Here are a small network's activations along a few directions, averaged over the inputs that share one value of a field.
Values that are neighbours, or in one group, have similar rows; names and order tell nothing.
In the rows, 500 means zero.
Random noise pushes rows far along 10 fixed directions. That doesn't count. These rows show it; they differ only by the noise:
709	450	619	457	378	606	353	446	526	492	542	603	390	444	414	488	679	554	197	466	403	519	253	479	391	364
703	202	652	546	611	407	495	357	621	438	614	456	433	599	604	479	671	282	324	548	396	539	421	421	349	388
409	292	522	398	621	342	576	800	375	339	424	682	721	663	597	465	492	453	517	526	434	618	360	591	614	648
705	736	628	345	350	374	509	576	642	476	480	328	406	427	432	442	512	657	689	458	573	438	389	627	549	483
362	241	442	648	674	511	357	545	334	90	506	851	570	607	571	306	727	440	510	627	322	528	521	684	571	624
492	403	516	546	459	235	454	563	753	469	676	430	363	345	683	373	512	312	515	602	376	350	404	746	534	476
693	386	584	517	478	339	414	476	665	594	468	261	265	319	420	552	584	684	345	695	564	431	432	467	420	388
650	598	506	379	468	317	482	723	527	301	486	475	567	508	521	444	407	510	735	552	450	470	334	733	603	546
441	688	375	597	459	465	598	463	459	551	415	313	454	413	454	508	368	599	693	582	582	460	641	551	578	542
498	530	341	338	266	338	723	752	449	592	623	447	484	522	446	553	539	520	154	398	344	419	474	545	437	461
743	487	540	569	602	717	301	282	506	267	474	521	385	457	404	517	592	611	647	451	462	483	535	513	438	452
477	422	437	531	506	424	499	551	643	805	422	248	364	203	505	706	249	626	436	577	585	442	456	464	519	468


Field B:
b3: 481	436	645	323	486	531	662	490	614	810	477	437	571	567	507	656	481	496	324	293	585	559	499	275	383	520
b11: 613	831	667	216	330	375	683	607	612	523	458	323	481	623	395	403	614	726	775	347	678	471	548	544	584	606
b7: 609	474	530	533	451	235	406	598	673	685	428	313	477	292	570	514	229	439	559	904	571	477	237	628	555	485
b13: 671	415	481	360	439	546	451	521	513	470	613	582	446	551	447	571	539	443	324	410	414	461	391	464	405	399
b5: 420	610	599	494	456	531	598	484	300	619	298	562	635	659	423	447	529	573	500	640	680	694	402	388	597	566
b6: 469	493	442	543	467	418	491	452	646	474	719	443	446	492	605	441	495	310	460	509	384	340	632	546	382	421
b4: 425	676	356	395	441	431	619	654	513	639	607	394	615	496	526	621	311	447	526	320	489	421	615	446	495	473
b2: 473	524	582	506	537	566	450	385	688	541	541	483	468	425	594	462	428	391	702	416	511	448	546	597	516	569
b9: 519	580	525	529	490	222	693	536	441	559	543	303	606	700	555	455	488	302	456	661	589	573	516	353	465	378
b10: 441	539	790	497	599	515	435	458	422	507	282	612	694	699	486	374	584	515	617	649	704	732	367	383	551	578
b12: 331	576	460	554	488	534	597	455	521	692	672	498	605	532	656	545	335	183	496	365	484	534	547	390	489	432
b8: 467	807	450	403	390	443	638	535	557	484	509	312	406	486	435	462	497	651	763	355	635	374	737	562	591	527
b1: 503	688	408	507	418	222	792	560	451	586	529	239	604	639	572	477	333	320	588	636	598	511	591	439	520	427
The values of B form a ring.
A walk along B starts at b5 and steps to its neighbour b11. Put b6, b2, b9, b10 in the order it reaches them.
Answer: b2, b10, b6, b9
List every value one step from b8, in the order listed.
Answer: b13, b1
What is the length, in steps, of the shortest route from b3 to b4?
Answer: 3

Field L:
l2: 420	466	601	630	532	621	360	250	571	448	467	571	325	449	448	384	680	556	506	601	590	459	645	443	435	471
l9: 519	740	321	477	469	568	583	485	438	323	459	458	525	519	419	533	406	577	727	405	521	410	745	558	479	531
l1: 416	841	442	569	341	534	530	488	403	483	600	575	672	575	547	346	417	326	646	448	392	496	481	609	549	509
l3: 569	675	274	527	521	543	525	631	256	343	448	464	670	546	492	580	142	416	744	554	474	531	439	610	630	474
l4: 397	361	648	669	630	605	247	354	548	479	333	633	427	331	532	391	555	632	646	699	597	559	413	580	615	611
l8: 459	458	609	516	560	424	260	710	431	471	338	630	583	422	426	458	567	722	420	728	599	592	276	499	592	525
l7: 622	571	390	528	432	714	513	348	459	431	619	566	476	561	463	524	543	384	439	346	309	475	529	528	403	471
l5: 520	620	443	659	465	307	527	499	317	429	387	438	553	601	484	358	468	444	582	913	616	588	390	518	621	441
l6: 608	586	602	461	530	746	426	282	642	560	487	453	397	376	476	581	467	574	734	257	552	493	525	513	512	541
The values of L form 4 separate groups.
Which other values are in the same group as l8? Give them in the order they are listed.
Answer: l1
Which other values are in the same group as l6? Give them in the order they are listed.
Answer: l4, l7
Which other values are in the same group as l2? Give them in the order they are listed.
Answer: l9

Field Z:
z11: 771	475	762	289	600	637	497	461	497	465	430	506	576	698	397	621	603	593	514	250	602	652	409	271	401	449
z2: 420	648	399	686	548	459	611	300	527	511	535	297	452	520	552	451	412	382	763	577	586	425	779	483	527	490
z13: 647	379	613	239	417	371	491	789	495	676	418	400	437	410	352	668	547	861	180	457	627	534	287	331	485	400
z8: 452	217	805	460	744	556	421	440	564	539	329	610	531	546	605	508	552	549	641	455	671	693	346	378	615	594
z1: 455	582	680	682	527	444	501	295	571	675	327	359	486	455	573	388	418	440	689	802	740	632	394	467	609	523
z14: 661	588	342	586	522	824	570	287	341	469	535	551	659	648	515	633	279	217	527	361	323	606	474	442	403	463
z4: 820	573	569	536	720	361	466	357	553	150	507	236	513	693	450	459	548	477	924	633	578	469	765	471	406	456
z10: 449	366	432	471	452	295	731	584	489	532	594	423	531	623	558	467	571	365	340	538	387	454	579	534	436	543
z3: 333	512	679	633	583	551	507	307	557	650	452	491	534	502	588	455	557	412	524	482	638	597	570	345	487	484
z9: 684	554	730	217	365	521	650	537	577	626	581	599	656	696	577	504	508	269	435	191	417	632	183	453	455	485
z12: 267	343	485	597	615	419	588	429	600	563	598	408	425	493	602	483	586	433	477	463	519	427	813	402	442	523
z5: 521	481	635	555	500	650	410	308	531	524	429	568	412	474	464	441	627	581	487	503	552	544	469	464	489	508
z6: 513	587	530	551	407	465	319	538	576	508	409	527	393	268	491	402	439	613	555	724	568	465	310	674	615	498
z7: 542	380	362	520	541	449	490	538	501	394	637	514	473	525	509	533	559	426	362	482	357	402	611	487	391	442
The values of Z form a line.
List every value one step from z7, in the order listed.
Answer: z11, z12
List every value one step from z10, in the order listed.
Answer: z14, z9
List every value one step from z1, in the order listed.
Answer: z5, z6
List every value one step from z13, in the order listed.
Answer: z2, z8
